These are the activations of a small neural network, seen along a few directions. Each row is one input.
In each table, some parts of the input vary, and every possible input appears once, in random order.
Descriptions start from the smaller parts, as in this example, which fits no table here: one of 5 places around a ring, together with either a single point or one of 11 places along a line or (one of 3 separate values, together with one of 4 places along a line).
Shared parts are said once, and a part with two or three values counts as separate values.
In the rows, 128 means zero.

Other details of the inputs vary at random and push rows far along two fixed directions, the same in every table; ignore that.
These rows show it; all are for the same input, with only those details redrawn:
[106 106 142  74 130 109 114 118 160 125  81 114]
[171  98 117 126 124  87  99 144 123 114 133 128]
[136 116 129 154 118 126 150 150  84  97 136 125]
[107 106 142  74 130 108 114 118 160 125  81 114]
[171  98 116 127 125  88  99 145 123 113 133 128]
[171  98 117 126 124  88  99 145 123 113 133 128]
[136 116 129 154 118 126 150 150  85  97 136 125]
[ 43 138 164 120 120 176 203 127  95  99  84 107]

Table:
row 1: [126 107 118 160 134 129 162 166 107 116 142 152]
row 2: [107 127 151  78 150 102 118 132 160 149  76 140]
row 3: [ 55 207 146 140 114 237 238  84 111  96 101 112]
row 4: [ 82 163 100  83 142 135  80  89 165 167 121 112]
row 5: [127 173 107  97 122 154  98  90 191 143  82 110]
row 6: [ 60 133 158 124 120 166 192 130  96  99  93 110]
row 7: [119 109 117  63 118 157 135 105 174 215 123  79]
row 8: [103 120 144  94 138  87 131 119 181 138  84 111]
row 9: [170 117 131 122 132  85  96 172 128 130 142 157]
row 10: [ 81 145 128  94 146 143  64  95 171 178 121 114]
row 11: [ 94  97 134  86 125 106 125 122 176 146  87 144]
row 12: [131 115 131 157 100 121 147 145  84 110 136 140]
row 13: [170 112 122 135 122  75 108 153 139 117 141 124]
row 14: [131 147 131 202 148 167 129 127  60 138 211 138]
row 15: [ 86 165 139 182 143 193 187 106  54 118 210 138]
row 16: [ 91 154 108  65 147 126  98  71 171 156 138 122]
row 17: [127 108 124 159 105 121 151 142  89 117 135 156]
row 18: [227 141  97 190 115 131  60 138 142 135 161 135]
row 19: [247 133 107 164 130 121  91 112 143 119 188 153]
row 20: [133 139 132 171 132 103 163 153  93 123 130 137]
row 21: [162 101 118 127 138  91 103 173 141 124 147 153]
row 22: [172 152 144 192 129 182 136 119 112 123 152 133]
What do these inputs look like to the network?
Answer: either a single point or (one of 2 separate values, together with one of 5 places around a ring) or one of 11 places around a ring
Which other rows does row 14 become when the choice among 2 separate values takes its other values? List them by row number.
Answer: row 22
A walk changes only the place on the ring of 11. It starts at row 6 and steps to row 13. List the rest of the walk in order.
Answer: row 8, row 20, row 2, row 9, row 21, row 1, row 11, row 17, row 12

Table:
row 23: [165 136 123 153 135 150 109 119 131 141 166 140]
row 24: [149 132 101 136 129 133 102 119 124 156 168 120]
row 25: [ 65 135 152  82 120 145 136 108 181 138  49 105]
row 26: [177  90  99  95 126  69  53 144 170 167 132 125]
row 27: [ 25 144 172 100 136 169 184 101 116 102  89 119]
row 28: [126 157 124 181 135 153 125 124  82 117 174 139]
row 29: [149 109 147 149 122 139 141 136 115 123 133 131]
row 30: [ 44 133 142  78 125 151 175 105 143 145  97 108]
row 31: [176 107 102  93 143  48  46 126 167 132 143 154]
row 32: [143  96 112 104 128 106 114 123 134 135 141 116]
row 33: [140 169 113 167 122 165 134 114 106 119 152 121]
row 34: [130 146 121 164 110 155 180 131  78  85 138 118]
row 35: [ 98 104 150  26 145  89  54 102 209 145  62 119]
row 36: [161 123 113 155 143  84 100 150 115 125 153 159]
row 37: [ 99 120 165  68 139 129 112 115 194 161  65 119]
row 38: [117 132 136 165 130 125 129 154  93 114 135 135]
row 39: [181 116 109 147 110 113 103 137 117 108 128 123]
row 40: [170  91 109 113 123  92  87 136 129 149 143 116]
row 41: [161 127 126 160 131 129 142 154 119 131 146 152]
row 42: [ 52 138 180  99 135 189 203 101 137 117  82 112]
row 43: [150 140 108 126 120 110 128 124 139 112 126 130]
row 44: [126 147 144 173 124 160 196 144  83 108 156 143]
row 45: [128 159 117 181 117 150 177 150  88 103 131 134]
row 46: [142 122 104 157 124 118 142 154 100 139 161 135]
What do these inputs look like to the network?
Answer: one of 4 separate values, together with either a single point or one of 5 places around a ring
The inputs of row 45 and row 46 match in every part but the choice among 4 separate values. If row 34 is changed in the same way as row 45 into row 46, which row does it become?
Answer: row 32
Which other rows does row 23 become when the choice among 4 separate values takes its other values? List them by row number.
Answer: row 24, row 28, row 33

Table:
row 47: [141 102 122 169 141 104  98 161  78 146 184 147]
row 48: [154 117 122 178 138  87 107 163  93 102 159 166]
row 49: [153 136 120  68 126  90  59  98 208 141  72 107]
row 50: [ 70 146 167  91 115 190 168 110 185 144  40 101]
row 51: [162 107 135 173 140  94 132 161  89 112 170 170]
row 52: [172 139 112 186 135 155  95 134 100 149 192 136]
row 53: [170  90 122 176 116  94 136 183  92 120 138 142]
row 54: [ 65 167 171 150 117 222 249 112  88 105 104 102]
row 55: [186 158 108 195 133 136  99 139 113 105 166 159]
row 56: [192 153 106 196 114 136 111 158 106 111 144 137]
row 57: [155 126 135  62 147  98  75  76 212 148 103 129]
row 58: [173 133  94 175 119 108 109 136  88  81 173 148]
row 59: [ 13 152 142 126 131 179 219 134  75 132 136 107]
row 60: [ 33 155 173 134 137 184 230 122  76  91 114 130]
row 61: [ 76 145 180  80 127 193 174 101 188 146  62 114]
row 62: [ 12 123 157  64 140 136 155 118 157 174  88 117]
row 63: [ 48 109 188  69 133 144 175 123 163 143  61 126]
row 64: [187 122 105 168 121 115 132 129  86  96 182 154]
row 65: [130 129 100  56 145  95  65  87 203 189 123 111]
row 66: [136 109 122  55 132  61  62 125 188 134  70 115]
row 67: [175 146  89 182 132 138 113 145 109 156 193 143]
row 68: [ 40 170 143 144  98 195 216 120  77  83  85 104]
row 69: [164 108 122  68 121  97  80 105 215 154  74 100]
row 70: [199 100  91 173  94 113 135 157  93 104 150 123]
row 71: [201 102 106 164 105 119 145 147  91 105 172 136]
row 72: [ 48 137 175 133 121 190 245 139  78  97 104 112]
row 73: [126 122 126  58 147 112  46  74 202 182 116 104]
row 74: [141 141 123  71 148  94  56  80 212 134  91 127]
row 75: [166 117  70 156 116 110 119 140  83 140 205 131]
row 76: [112  95 126  45 155  85  45 104 179 175 122 115]
row 77: [159 115  98 156 121 126  97 127  84 133 194 126]
row 78: [ 41 138 161 140 112 189 238 147  75  97  82 103]
row 79: [123 113 129  56 151  64  59 111 196 124  94 132]
row 80: [160 115 120 178 118  87 117 178  87 108 139 145]
row 81: [200 145 119 184 134 139 118 137 114 119 177 162]
The inputs of row 57 and row 81 match in every part but one. If row 74 is changed in the same way as row 57 into row 81, which row does it become?
Answer: row 55
What do these inputs look like to the network?
Answer: one of 5 places along a line, together with either one of 2 separate values or one of 5 places around a ring
Which other rows does row 62 become when the choice among 2 separate values takes its other values? List them by row number.
Answer: row 47
Which other rows does row 76 become when the choice among 2 separate values takes its other values? List them by row number.
Answer: row 59
